These are the activations of a small neural network, seen along a few directions. Each row is one input.
In each table, some parts of the input vary, and every possible input appears once, in random order.
A made-up example of a description, with smaller parts first: one of 2 separate values, together with either a single point or one of 9 places around a ring or (one of 4 places along a line, together with one of 8 places around a ring).
Shared parts are said once, and a part with two or three values counts as separate values.
In the rows, zero is written as 128.

Table:
r1: [134 195  95  96 100  88  74  81 174 160  89 138 130 101 136 107  63 148
  94]
r2: [129 129 127 147 126 123 120 133 122  99 131 126 141 160 108 120  98 102
 175]
r3: [121 114 119 146 144 128 116 124 138 105 136 141 151 152 133 136  97  93
 165]
r4: [ 89 119 132 138 141 162 143 142 157 141 130 157 133 118 102 155 127 144
 117]
r5: [142 157 101  36  95 106 105 105 169 140  84  78 115 103 183  99 103 126
  76]
r6: [108 180  87  67 113 120 100  85 169 160  61 128 121  82 122 109  91 162
  86]
r7: [172 106 134 177 110 120 116 110 121 111 119 128 128 132 110  90 132 112
 168]
r8: [161 110 100 160  89 129 124 109  58 103 149 104 120 123 135 119 169 127
 132]
r9: [130  97 139  99 132 150 135 163 150 129 148 127 127 153 151 143 148 109
 103]
r10: [104 118 102 142 111 157 107 123  93 105 166 119 143 145 151 166 152 100
 100]
r11: [117 185  69  67  62 108  82  59 111 114 111  97 134  98 178 121 123 110
  79]
r12: [177 131 156 136 143 129 162 140 121 134 105 116  97 106 116 117 176 151
 143]
r13: [116 138 151 119 159 158 151 156 155 141 127 136 107 127 134 162 156 118
 115]
r14: [116 126 173 137 152 147 154 134 152 156 118 143  99 133 145 147 170 122
  87]
r15: [136 131 144 159 139 102 118 132 112 137 147 139 136 113  96 104 100 149
 167]
r16: [107 111 166 181 123 117 110 115 154 158 141 168 127 135 122 145 114 129
 101]
r17: [119 128 131 135 149 130 154 142 109 132 121 137 138 100  89 102 128 168
 154]
r18: [ 97 122 119 125 157 143 157 140 140 136 129 149 145 117 105 152 114 151
 146]
r19: [131 154 146 107 158 132 168 164 123 127 117 113 110 134 115 145 143 138
 153]
r20: [118 133  94 130 110 131 127 129  63  88 163  99 135 153 128 148 138 117
 138]
r21: [112 100 153 179 120 131 105 110 150 126 124 157 137 156 141 125 126  86
 109]
r22: [158 103 139  95 139 123 145 161 102 116 140 111 123 135 140  94 144 136
 142]
r23: [109 123 145 162 130 130 107 135 157 144 152 161 135 129 109 159  99 125
 128]
r24: [166 118 147 180 115 101 120 117 125 143 135 136 125 110  89 109 124 154
 158]
r25: [145 144 151 115 168 128 161 155 108 129 117 118 109 109 123 112 153 145
 153]
r26: [136  99 127  86 148 132 148 159 135 122 147 119 135 152 155 141 134 119
 133]
r27: [142 118 131 156 135 120 114 124 108 103 132 130 139 135 117  85 109 108
 175]
r28: [106 138 127 126 139 135 161 151 124 129 121 133 138 125  81 137 116 161
 154]
r29: [116 126 132 149 146 113 122 131 141 140 152 153 145 130 113 155  86 134
 157]
r30: [128 183  85  96  90 100  67  76 178 123  76 118 136 121 164  87  81 112
 111]
r31: [131 123  97 139 117 128 121 122  47  93 163 105 131 127 138 114 147 123
 139]
r32: [129 191 107  51 128 111 115 100 169 160  59  95  93  80 153 118 114 128
  84]
r33: [113 111 132 160 127 144 102 130 153 111 135 149 143 151 129 140 111  84
 136]
r34: [104 107 125 163 101 146 111 105  88 125 153 126 138 150 166 151 166 102
  75]
r35: [109 118  88 128 128 138 121 119  79  95 168 112 148 145 152 163 138 109
 128]
r36: [124 141 140 150 129 106 125 141 126 134 146 136 137 138  88 139  88 143
 166]
r37: [ 88 107 154 157 133 150 146 119 155 155 121 164 125 124 114 140 143 148
  89]
r38: [190  90 143 115 114 124 147 145 114 123 127 109 112 131 133  99 166 140
 133]
r39: [144 114 134  87 130 125 152 169 118 113 140 105 126 161 131 127 135 129
 142]
r40: [131  86 161 118 125 139 139 142 145 145 138 135 120 159 162 128 162 112
  75]
r41: [122 139 139 105 175 139 164 153 139 135 125 128 117 126 138 159 142 128
 145]
r42: [150 115 135 156 125 130 156 126 123 137 109 135 128  97  81 107 152 173
 145]
Question: The inputs of r39 and r28 match in every part but one. If r9 is changed in the same way as r39 into r28, which row does it become?
Answer: r4
Question: The inputs of r13 and r10 match in every part but one. If r41 is changed in the same way as r13 into r10, which row does it become?
Answer: r35
Question: What is each input in this table made of?
Answer: one of 6 places around a ring, together with either a single point or one of 6 places along a line
Question: Which other rows agree with r30 in the place on the ring of 6? List them by row number.
Answer: r2, r3, r7, r21, r27, r33
Question: Change only the place on the line of 6 in r16. List by row number the other rows that result.
Answer: r15, r23, r24, r29, r36
Question: Change only the place on the ring of 6 in r5. List by row number the other rows that result.
Answer: r1, r6, r11, r30, r32

Table:
r43: [184 174 104   4 126 112 161 140 106 130  82  51  84  89 169  93 172 158
 107]
r44: [147  99 168 181 163 109 147 166 138 135 146 162 143 134  60 107  88 156
 210]
r45: [121 104 204 194 176 147 171 156 165 165 118 177 109 124  84 141 154 146
 140]
r46: [ 98 149  94  82 107 136  82  95 152 114 119 113 133 152 207 147 118  64
  69]
r47: [ 72 150 114  67 126 142 118 114 191 169 108 142 129 113 160 168 109 135
  47]
r48: [144 168 117 104 117  84  98 109 188 151  82 139 137 100  94  84  47 159
 157]
r49: [128 124 114 200 140 124 130 133  61  90 169 137 154 132  74 130 112 133
 215]
r50: [150  64 125 206  88 132 109 117  54  91 192 128 148 164 133 125 163 103
 137]
r51: [121 193  66 124  97  95  82  76 108 108 104 111 145  99 109 104  68 134
 160]
r52: [121 170 149 119 134 123 118  98 215 183  56 154 102  83 120 119 112 148
  87]
r53: [ 76  86 166 144 164 169 168 176 144 149 170 165 134 157 119 193 153 134
  99]
r54: [183  95 146  78 165 150 216 197  64 104 135  77  97 127 127 109 217 156
 162]
r55: [139 135  80 130  50 104  57  60  97 109 129 105 141 126 172  91 119 103
  81]
r56: [106  81 144 158 140 165 133 156 110  94 182 132 138 192 163 179 161  62
 123]
Question: The inputs of r55 and r50 match in every part but one. If r48 is changed in the same way as r55 into r50, which row does it become?
Answer: r44
Question: What is each input in this table made of?
Answer: one of 2 separate values, together with either a single point or one of 6 places around a ring
Question: Change only the choice among 2 separate values in r51. List by row number the other rows that result.
Answer: r49
